Each row below holds a small network's activations on one record, seen along a few directions.
After each row come some of the record's fields: Los, Dedo, Pade, Vevek, Buri, Kebuk, Rimot, Zis.
A field that a record lacks is written none.
The largest differences between rows may come from other fields.
In the rows, zero is written as 500.
Random noise pushes rows far along 7 fixed directions. That doesn't count. These rows show it; they differ only by the noise:
[477 536 390 565 307 373 424 650 459 496 473 514 445 538 437 572 570 523
 390 635 433]
[608 305 464 581 626 496 682 498 372 517 642 641 505 406 580 801 607 458
 486 177 288]
[572 626 578 364 637 471 622 375 504 611 653 355 664 464 571 404 391 559
 527 572 504]
[587 658 584 400 444 418 643 476 557 515 591 476 546 583 568 589 431 478
 342 542 444]
[492 416 581 516 765 233 739 775 663 246 472 487 607 463 590 945 603 719
 753 271 624]
[452 623 815 447 635 508 576 538 619 543 584 359 600 549 462 606 427 583
 361 546 441]
[512 494 450 520 446 291 493 582 501 510 512 449 486 617 437 577 543 599
 484 577 534]
[499 625 228 513 235 508 499 693 424 250 418 484 638 132 590 435 435 502
 502 547 491]
[495 385 540 571 476 267 486 584 522 448 493 391 486 677 335 621 511 664
 437 447 589]

[570 833 472 267 308 402 583 428 544 387 499 392 636 467 704 369 329 487
 406 685 684] -> {Los: s3, Dedo: p4, Pade: y5, Vevek: v1, Buri: h2, Kebuk: none, Rimot: c1, Zis: n1}
[657 616 597 364 422 437 664 253 562 588 598 435 495 711 495 367 335 469
 341 501 538] -> {Los: s7, Dedo: p6, Pade: y4, Vevek: v2, Buri: none, Kebuk: none, Rimot: none, Zis: none}
[521 533 320 516 656 342 559 655 568 526 431 506 457 449 594 572 638 570
 813 622 566] -> {Los: s4, Dedo: p4, Pade: y4, Vevek: v2, Buri: h6, Kebuk: none, Rimot: c1, Zis: n1}
[380 475 584 580 453 792 230 354 401 753 531 456 494 430 328 177 496 478
 303 647 312] -> {Los: s7, Dedo: p1, Pade: y1, Vevek: v2, Buri: h2, Kebuk: u1, Rimot: c2, Zis: n5}
[504 569 572 457 621 453 483 451 658 528 535 371 568 594 413 405 455 596
 543 539 592] -> {Los: s3, Dedo: p1, Pade: y1, Vevek: v1, Buri: h1, Kebuk: u1, Rimot: c2, Zis: n6}
[540 620 532 355 700 298 627 534 773 643 519 636 324 784 645 634 640 464
 729 731 535] -> {Los: s3, Dedo: p1, Pade: y1, Vevek: v2, Buri: h5, Kebuk: u4, Rimot: c2, Zis: n5}
[579 546 359 547 293 605 558 544 488 495 459 773 298 552 573 589 564 258
 386 473 302] -> {Los: s3, Dedo: p2, Pade: y4, Vevek: v2, Buri: h4, Kebuk: u2, Rimot: c2, Zis: n2}
[530 225 396 543 618 642 533 420 356 440 554 538 642 252 571 517 499 533
 731 209 475] -> {Los: s7, Dedo: p1, Pade: y3, Vevek: v2, Buri: h3, Kebuk: u2, Rimot: c2, Zis: n5}
[478 241 396 705 408 583 417 537 297 427 508 574 486 335 458 558 506 482
 477 291 423] -> {Los: s7, Dedo: p1, Pade: y4, Vevek: v2, Buri: h6, Kebuk: u5, Rimot: c1, Zis: n1}
[483 526 589 435 658 464 459 289 519 894 630 485 385 785 445 380 562 466
 520 698 423] -> {Los: s3, Dedo: p6, Pade: y1, Vevek: v1, Buri: none, Kebuk: none, Rimot: none, Zis: none}
[558 457 247 449 370 569 547 354 357 363 513 438 681 201 573 214 323 511
 584 361 607] -> {Los: s7, Dedo: p6, Pade: y1, Vevek: v1, Buri: none, Kebuk: none, Rimot: none, Zis: none}
[584 472 545 467 633 402 562 488 585 368 477 314 678 438 498 459 395 669
 626 332 657] -> {Los: s3, Dedo: p1, Pade: y3, Vevek: v2, Buri: h3, Kebuk: u3, Rimot: c2, Zis: n6}
[501 569 722 396 538 386 714 513 718 309 485 467 566 638 547 683 389 567
 441 342 629] -> {Los: s7, Dedo: p6, Pade: y1, Vevek: v1, Buri: none, Kebuk: none, Rimot: none, Zis: none}
[543 662 419 441 471 522 502 434 454 688 542 521 450 488 624 374 538 419
 480 716 373] -> {Los: s3, Dedo: p4, Pade: y3, Vevek: v1, Buri: h2, Kebuk: none, Rimot: c1, Zis: n1}
[498 625 514 367 715 612 519 295 418 629 582 367 790 345 630 238 359 540
 666 618 616] -> {Los: s3, Dedo: p2, Pade: y6, Vevek: v1, Buri: h4, Kebuk: u3, Rimot: c1, Zis: n1}
[433 531 809 478 817 585 651 586 590 457 564 382 680 329 571 656 463 635
 540 388 458] -> {Los: s7, Dedo: p4, Pade: y3, Vevek: v1, Buri: h6, Kebuk: none, Rimot: c1, Zis: n1}
[322 369 547 628 380 669 431 623 500 334 424 731 456 490 470 800 537 377
 406 360 353] -> {Los: s7, Dedo: p2, Pade: y1, Vevek: v1, Buri: h1, Kebuk: u2, Rimot: c1, Zis: n3}
[566 471 646 380 778 380 620 383 590 599 600 379 573 748 511 451 463 641
 668 507 662] -> {Los: s7, Dedo: p2, Pade: y3, Vevek: v1, Buri: h4, Kebuk: u2, Rimot: c2, Zis: n6}
[476 595 664 490 368 637 683 618 597 272 454 615 551 371 611 753 443 393
 270 316 355] -> {Los: s7, Dedo: p6, Pade: y3, Vevek: v1, Buri: none, Kebuk: none, Rimot: none, Zis: none}
[539 335 534 667 398 764 468 526 393 321 499 399 581 161 401 415 357 463
 353 121 357] -> {Los: s3, Dedo: p1, Pade: y4, Vevek: v2, Buri: h3, Kebuk: u5, Rimot: c2, Zis: n6}
[533 648 355 439 406 494 554 558 504 383 479 463 586 281 639 459 421 505
 540 499 508] -> {Los: s3, Dedo: p4, Pade: y1, Vevek: v1, Buri: h3, Kebuk: none, Rimot: c1, Zis: n1}
[589 813 537 368 543 477 602 471 642 671 546 580 505 552 687 527 548 407
 562 707 380] -> {Los: s3, Dedo: p1, Pade: y4, Vevek: v2, Buri: h3, Kebuk: u3, Rimot: c2, Zis: n2}
[382 400 435 644 715 680 476 823 519 305 382 529 523  92 497 562 587 569
 714 320 397] -> {Los: s3, Dedo: p3, Pade: y1, Vevek: v1, Buri: h4, Kebuk: none, Rimot: c2, Zis: n6}
[529 515 525 563 325 273 493 634 569 366 407 382 442 667 337 500 430 661
 336 507 666] -> {Los: s7, Dedo: p4, Pade: y4, Vevek: v2, Buri: h4, Kebuk: none, Rimot: c1, Zis: n1}
[524 420 626 477 662 591 600 486 464 408 539 453 630 299 527 486 465 510
 598 329 485] -> {Los: s7, Dedo: p2, Pade: y2, Vevek: v2, Buri: h5, Kebuk: u5, Rimot: c2, Zis: n5}
[245 554 436 573 262 545 237 691 416 323 379 536 586 408 477 512 518 527
 481 703 638] -> {Los: s7, Dedo: p1, Pade: y5, Vevek: v1, Buri: h4, Kebuk: u4, Rimot: c1, Zis: n1}
[394 626 510 546 393 641 446 630 587 358 359 408 530 276 419 339 404 508
 489 566 490] -> {Los: s3, Dedo: p6, Pade: y4, Vevek: v2, Buri: none, Kebuk: none, Rimot: none, Zis: none}
[544 640 550 490 513 578 519 545 602 625 524 486 368 529 412 444 507 431
 425 619 311] -> {Los: s3, Dedo: p3, Pade: y4, Vevek: v2, Buri: h1, Kebuk: none, Rimot: c2, Zis: n4}
[573 475 598 545 686 895 503 364 415 736 596 467 458 319 430 287 424 355
 368 417 202] -> {Los: s4, Dedo: p3, Pade: y4, Vevek: v2, Buri: h4, Kebuk: none, Rimot: c2, Zis: n6}
[358 353 425 622 562 488 411 720 490 315 416 552 561 349 468 707 646 569
 784 418 593] -> {Los: s3, Dedo: p1, Pade: y2, Vevek: v1, Buri: h1, Kebuk: u2, Rimot: c2, Zis: n2}
[654 398 647 468 599 361 797 597 726 258 427 543 443 636 516 886 470 562
 508 123 544] -> {Los: s3, Dedo: p3, Pade: y4, Vevek: v2, Buri: h3, Kebuk: none, Rimot: c2, Zis: n5}
[461 706 301 457 296 299 341 594 408 508 457 548 599 495 631 542 602 562
 624 847 624] -> {Los: s7, Dedo: p1, Pade: y2, Vevek: v2, Buri: h3, Kebuk: u3, Rimot: c1, Zis: n1}
[373 547 697 486 322 865 340 322 394 484 476 494 542 405 435 359 292 332
 146 491 379] -> {Los: s3, Dedo: p3, Pade: y5, Vevek: v1, Buri: h2, Kebuk: none, Rimot: c1, Zis: n3}
[527 280 484 563 549 493 466 424 410 509 533 483 417 550 363 490 541 503
 450 331 496] -> {Los: s3, Dedo: p3, Pade: y5, Vevek: v2, Buri: h5, Kebuk: none, Rimot: c2, Zis: n4}
[518 368 328 560 482 625 430 459 476 563 429 579 342 454 418 351 529 363
 507 486 372] -> {Los: s4, Dedo: p3, Pade: y1, Vevek: v2, Buri: h5, Kebuk: none, Rimot: c2, Zis: n5}
[555 711 226 388 247 534 435 380 354 548 501 460 569 313 575 150 419 403
 538 747 548] -> {Los: s3, Dedo: p6, Pade: y2, Vevek: v1, Buri: none, Kebuk: none, Rimot: none, Zis: none}
[344 414 434 672  58 634 310 775 421 176 312 692 440 368 390 656 550 382
 209 375 430] -> {Los: s7, Dedo: p1, Pade: y5, Vevek: v2, Buri: h4, Kebuk: u4, Rimot: c2, Zis: n5}
[470 535 590 456 579 392 644 706 685 238 399 509 548 497 554 688 456 620
 576 380 643] -> {Los: s7, Dedo: p3, Pade: y1, Vevek: v1, Buri: h4, Kebuk: none, Rimot: c2, Zis: n2}
[355 517 306 571 410 654 346 622 369 422 441 568 562 214 564 477 527 496
 608 580 402] -> {Los: s7, Dedo: p3, Pade: y1, Vevek: v1, Buri: h3, Kebuk: none, Rimot: c1, Zis: n1}
[208 573 759 508 535 573 318 644 554 293 368 358 802 336 435 491 389 672
 508 572 732] -> {Los: s7, Dedo: p1, Pade: y5, Vevek: v1, Buri: h4, Kebuk: u3, Rimot: c1, Zis: n3}
[493 586 620 424 532 489 372 358 463 790 645 480 477 740 495 489 585 451
 424 698 421] -> {Los: s3, Dedo: p1, Pade: y5, Vevek: v1, Buri: h3, Kebuk: u6, Rimot: c2, Zis: n6}
[474 451 618 563 611 454 512 572 441 544 565 505 493 479 484 675 622 564
 460 504 440] -> {Los: s7, Dedo: p4, Pade: y2, Vevek: v2, Buri: h5, Kebuk: none, Rimot: c1, Zis: n1}
[528 295 543 663 552 427 439 486 448 551 492 358 400 608 230 406 467 629
 404 338 542] -> {Los: s3, Dedo: p4, Pade: y4, Vevek: v2, Buri: h4, Kebuk: none, Rimot: c1, Zis: n1}
[607 444 577 399 447 546 521 279 382 548 600 423 552 555 411 319 333 485
 291 369 534] -> {Los: s7, Dedo: p3, Pade: y5, Vevek: v2, Buri: h4, Kebuk: none, Rimot: c2, Zis: n5}

Which values does each new row have?
[644 389 592 440 784 355 736 330 553 565 641 469 494 663 554 612 471 550
 577 234 546] -> {Los: s3, Dedo: p4, Pade: y1, Vevek: v1, Buri: h6, Kebuk: none, Rimot: c1, Zis: n1}
[562 636 334 406 221 163 461 509 545 396 445 345 516 693 466 373 385 653
 457 667 755] -> {Los: s7, Dedo: p4, Pade: y1, Vevek: v1, Buri: h3, Kebuk: none, Rimot: c1, Zis: n1}
[545 400 487 593 572 508 628 610 445 345 505 590 488 304 565 743 595 470
 504 254 420] -> {Los: s3, Dedo: p4, Pade: y2, Vevek: v2, Buri: h5, Kebuk: none, Rimot: c1, Zis: n1}
[468 456 348 602 476 352 309 572 377 687 506 394 436 521 366 388 616 674
 602 717 492] -> {Los: s7, Dedo: p4, Pade: y4, Vevek: v2, Buri: h3, Kebuk: none, Rimot: c1, Zis: n1}
[550 371 646 461 747 521 514 395 440 585 611 411 632 353 500 551 479 593
 556 286 492] -> {Los: s3, Dedo: p1, Pade: y5, Vevek: v2, Buri: h3, Kebuk: u3, Rimot: c2, Zis: n5}
[402 558 417 475 383 506 458 592 472 334 421 491 592 313 547 501 491 502
 549 516 589] -> {Los: s3, Dedo: p6, Pade: y5, Vevek: v1, Buri: none, Kebuk: none, Rimot: none, Zis: none}
[602 421 180 473 326 248 478 404 376 409 451 417 521 517 450 310 467 583
 671 486 779] -> {Los: s3, Dedo: p6, Pade: y2, Vevek: v1, Buri: none, Kebuk: none, Rimot: none, Zis: none}
[610 342 220 482 504 609 501 189 151 764 696 659 494 372 613 379 590 307
 566 391 330] -> {Los: s3, Dedo: p6, Pade: y5, Vevek: v1, Buri: none, Kebuk: none, Rimot: none, Zis: none}
[561 658 514 391 691 521 624 523 559 589 558 533 480 411 634 512 595 454
 660 638 431] -> {Los: s3, Dedo: p3, Pade: y2, Vevek: v2, Buri: h5, Kebuk: none, Rimot: c2, Zis: n4}
[416 526 473 610 345 395 410 748 493 519 463 633 348 578 493 798 690 510
 356 589 322] -> {Los: s7, Dedo: p4, Pade: y1, Vevek: v1, Buri: h3, Kebuk: none, Rimot: c1, Zis: n1}
[327 685 681 494 349 457 276 631 529 546 459 346 495 593 369 523 496 574
 274 776 504] -> {Los: s3, Dedo: p4, Pade: y5, Vevek: v1, Buri: h3, Kebuk: none, Rimot: c1, Zis: n1}
[460 389 395 564 595 270 463 581 520 539 447 446 449 596 398 488 622 693
 768 576 641] -> {Los: s7, Dedo: p6, Pade: y4, Vevek: v2, Buri: none, Kebuk: none, Rimot: none, Zis: none}
[419 653 404 497 519 512 574 730 584 517 427 730 420 386 707 735 723 382
 663 659 316] -> {Los: s3, Dedo: p6, Pade: y3, Vevek: v1, Buri: none, Kebuk: none, Rimot: none, Zis: none}
[488 397 415 490 392 283 495 505 427 424 495 540 506 618 492 637 573 570
 521 444 647] -> {Los: s7, Dedo: p6, Pade: y5, Vevek: v1, Buri: none, Kebuk: none, Rimot: none, Zis: none}
[454 619 391 517 468 465 341 486 485 587 453 445 565 468 508 355 494 558
 649 734 563] -> {Los: s3, Dedo: p1, Pade: y4, Vevek: v2, Buri: h3, Kebuk: u3, Rimot: c1, Zis: n1}
[554 573 735 302 525 407 587 205 499 633 666 370 615 753 502 445 355 539
 340 522 641] -> {Los: s7, Dedo: p6, Pade: y5, Vevek: v1, Buri: none, Kebuk: none, Rimot: none, Zis: none}
[644 829 532 357 539 700 774 475 550 500 589 559 594 208 783 453 374 333
 427 492 324] -> {Los: s3, Dedo: p4, Pade: y4, Vevek: v2, Buri: h4, Kebuk: none, Rimot: c1, Zis: n1}
[428 538 389 595 215 668 469 688 471 163 370 603 557 211 575 541 379 444
 415 435 532] -> {Los: s7, Dedo: p1, Pade: y4, Vevek: v2, Buri: h4, Kebuk: u2, Rimot: c1, Zis: n1}
[632 229 630 579 474 399 460 321 482 606 558 422 387 738 252 515 415 564
 229 179 479] -> {Los: s3, Dedo: p1, Pade: y1, Vevek: v2, Buri: h3, Kebuk: u3, Rimot: c2, Zis: n5}
[537 331 109 562 221 260 433 531 384 227 378 531 494 533 477 507 456 606
 618 368 732] -> {Los: s7, Dedo: p3, Pade: y1, Vevek: v1, Buri: h3, Kebuk: none, Rimot: c1, Zis: n1}
[582 434 376 478 599 532 503 292 290 712 668 436 574 409 520 238 444 526
 530 475 470] -> {Los: s7, Dedo: p4, Pade: y1, Vevek: v1, Buri: h4, Kebuk: none, Rimot: c1, Zis: n1}
[535 328 128 547 467 396 382 518 429 540 477 535 412 426 435 337 567 524
 777 531 561] -> {Los: s3, Dedo: p1, Pade: y1, Vevek: v2, Buri: h1, Kebuk: u4, Rimot: c2, Zis: n5}
